A =
6504  4420  2974  7895  6572  9086  4913  8361  7623  5183  7328  7547  6793  5783
7116  4871  9439  5493  9418  8540  5280  4555  9947  8347  2036  5655  8580  3410
4798  7293  6512  5919  5478  4498  7377  5415  6462  5436  5378  5852  7044  5748
9203  5543  7142  3719  3304  5115  8261  8894  7992  5296  5923  5884  8414  4825
4500  7032  6441  6422  6311  5351  6788  4972  6581  5926  5148  6060  6919  5743
6063  4579  8332  6593  8394  8715  5129  3381  9917  8235  2232  5531  7876  4293
4634  6839  4337  7402  8705  7348  5289  7562  5658  5394  7023  7707  6617  5622
4796  7286  6544  5926  5434  4479  7373  5439  6488  5444  5396  5826  7049  5758
8444  7078  8427  3137  5921  4447  8107  9047  6968  5484  5544  6128  8672  4044
4779  6507  3207  7763  8287  7495  5108  8389  5741  4543  7807  7806  6510  5677
8148  3342  3701  6966  3761  8636  5942  8078  9003  5327  6690  6700  7288  5849
Indices start at 1.
(1, 1) => 6504
(10, 10) => 4543
(3, 13) => 7044
(2, 3) => 9439
(10, 14) => 5677
(8, 12) => 5826
(11, 4) => 6966
(5, 4) => 6422
(9, 1) => 8444
(7, 3) => 4337
(1, 6) => 9086
(4, 14) => 4825
(6, 10) => 8235
(5, 14) => 5743
(6, 9) => 9917
(4, 3) => 7142
(8, 14) => 5758
(6, 3) => 8332
(6, 4) => 6593
(4, 12) => 5884
(3, 2) => 7293
(7, 14) => 5622
(6, 11) => 2232
(10, 12) => 7806
(10, 9) => 5741
(6, 13) => 7876
(5, 11) => 5148
(2, 6) => 8540
(7, 2) => 6839
(6, 14) => 4293
(7, 6) => 7348
(6, 7) => 5129
(7, 10) => 5394
(2, 14) => 3410
(7, 5) => 8705

m =
[[ 0.09  0.10  0.09  0.10  0.12  0.09  0.09  0.10  0.09  0.10  0.09  0.08
   0.09  0.11  0.11]
 [ 0.09  0.10  0.09  0.10  0.12  0.09  0.09  0.10  0.08  0.10  0.09  0.08
   0.08  0.11  0.11]
 [ 0.09  0.10  0.09  0.10  0.12  0.09  0.09  0.10  0.08  0.10  0.09  0.08
   0.09  0.11  0.11]
 [ 0.09  0.10  0.09  0.10  0.12  0.09  0.09  0.10  0.08  0.10  0.09  0.08
   0.09  0.11  0.11]
 [ 0.09  0.10  0.09  0.10  0.12  0.09  0.09  0.10  0.08  0.10  0.09  0.08
   0.09  0.11  0.11]
 [ 0.09  0.10  0.09  0.10  0.12  0.09  0.09  0.10  0.08  0.10  0.09  0.08
   0.09  0.11  0.11]
 [ 0.09  0.10  0.09  0.10  0.12  0.09  0.09  0.10  0.08  0.10  0.09  0.08
   0.08  0.11  0.11]
 [ 0.09  0.10  0.09  0.24  0.12  0.28  0.09  0.10  0.08  0.10  0.09  0.08
   0.08  0.11  0.11]
 [ 0.09  0.10  0.09  0.10  0.12  0.09  0.09 -0.22  0.08  0.10  0.09  0.08
   0.08  0.11  0.11]
 [ 0.09  0.10  0.09  0.10  0.12  0.09  0.09  0.10  0.08  0.10  0.09  0.08
   0.09  0.11  0.11]
 [ 0.09  0.10  0.09  0.10  0.12  0.09  0.09  0.10  0.08  0.10  0.09  0.08
   0.09  0.11  0.11]
 [ 0.09  0.10  0.09  0.10  0.12  0.09  0.09  0.10  0.03  0.10  0.09  0.08
   0.09  0.11  0.11]
 [ 0.09  0.10  0.09  0.10  0.12  0.09  0.09  0.10  0.08  0.10  0.09  0.08
   0.09  0.11  0.11]
 [ 0.09  0.10  0.09  0.10  0.12  0.09  0.09  0.10  0.08  0.10  0.09  0.08
   0.09  0.11  0.11]
 [ 0.09  0.10  0.09  0.10  0.12  0.09  0.09  0.10  0.08  0.10  0.09  0.08
   0.09  0.11  0.11]]
Indices start at 1.
row 1 col 1 = 0.09
row 6 col 10 = 0.10
row 1 col 6 = 0.09
row 5 col 8 = 0.10
row 8 col 9 = 0.08
row 13 col 10 = 0.10
row 9 col 11 = 0.09
row 9 col 9 = 0.08
row 8 col 12 = 0.08
row 9 col 6 = 0.09
row 8 col 14 = 0.11
row 3 col 6 = 0.09
row 7 col 14 = 0.11
row 7 col 2 = 0.10
row 8 col 5 = 0.12
row 2 col 11 = 0.09
row 12 col 7 = 0.09
row 9 col 10 = 0.10
row 2 col 5 = 0.12
row 5 col 2 = 0.10
row 2 col 15 = 0.11
row 3 col 8 = 0.10
row 14 col 1 = 0.09
row 3 col 11 = 0.09
row 10 col 4 = 0.10
row 13 col 14 = 0.11
row 14 col 8 = 0.10
row 15 col 6 = 0.09
row 7 col 11 = 0.09
row 6 col 12 = 0.08
row 14 col 6 = 0.09
row 6 col 14 = 0.11
row 11 col 4 = 0.10
row 8 col 10 = 0.10
row 13 col 4 = 0.10
row 13 col 1 = 0.09
row 4 col 1 = 0.09

a = [[-0.097, -0.014, -0.130, -0.103, -0.031, 0.070], [0.010, -0.026, 0.046, -0.004, -0.013, -0.163], [-0.085, 0.160, -0.192, -0.200, 0.027, -0.084], [-0.085, 0.094, 0.056, -0.142, 0.216, -0.122], [-0.089, -0.100, -0.067, -0.045, -0.040, 0.109], [-0.132, 0.048, -0.017, -0.155, 0.176, 0.024], [-0.056, 0.192, 0.006, -0.181, 0.200, -0.240], [-0.030, 0.029, -0.159, -0.081, -0.118, -0.068], [0.024, -0.018, -0.003, -0.002, -0.076, -0.174], [-0.150, 0.106, -0.033, -0.206, 0.231, 0.010], [0.027, -0.032, -0.079, 0.002, -0.162, -0.134], [-0.056, 0.023, -0.171, -0.097, -0.097, -0.017], [-0.045, 0.035, -0.167, -0.098, -0.099, -0.045], [0.052, -0.177, 0.076, 0.115, -0.152, -0.108], [-0.054, 0.209, -0.146, -0.202, 0.063, -0.198], [-0.129, 0.094, 0.022, -0.177, 0.239, -0.037]]
Indices start at 1.
row 1 col 1	-0.097
row 1 col 3	-0.130
row 5 col 5	-0.040
row 8 col 1	-0.030
row 13 col 4	-0.098
row 10 col 6	0.010
row 14 col 1	0.052
row 9 col 2	-0.018
row 15 col 1	-0.054
row 15 col 5	0.063
row 7 col 1	-0.056
row 16 col 2	0.094
row 8 col 2	0.029
row 9 col 3	-0.003
row 16 col 6	-0.037
row 3 col 2	0.160
row 9 col 1	0.024
row 3 col 4	-0.200
row 8 col 3	-0.159
row 5 col 4	-0.045
row 14 col 2	-0.177
row 4 col 6	-0.122
row 14 col 6	-0.108
row 11 col 2	-0.032
row 14 col 3	0.076
row 6 col 3	-0.017
row 8 col 5	-0.118
row 5 col 6	0.109
row 12 col 1	-0.056
row 13 col 1	-0.045
row 12 col 3	-0.171
row 2 col 1	0.010
row 11 col 1	0.027
row 3 col 3	-0.192

W =
[[ 32  46  60  38 224]
 [ 38  42  45  41  96]
 [ 38  36  32  36  10]]
Rows and columns are counted from 1.
row 1 col 1 = 32
row 2 col 2 = 42
row 3 col 4 = 36
row 3 col 5 = 10
row 3 col 2 = 36
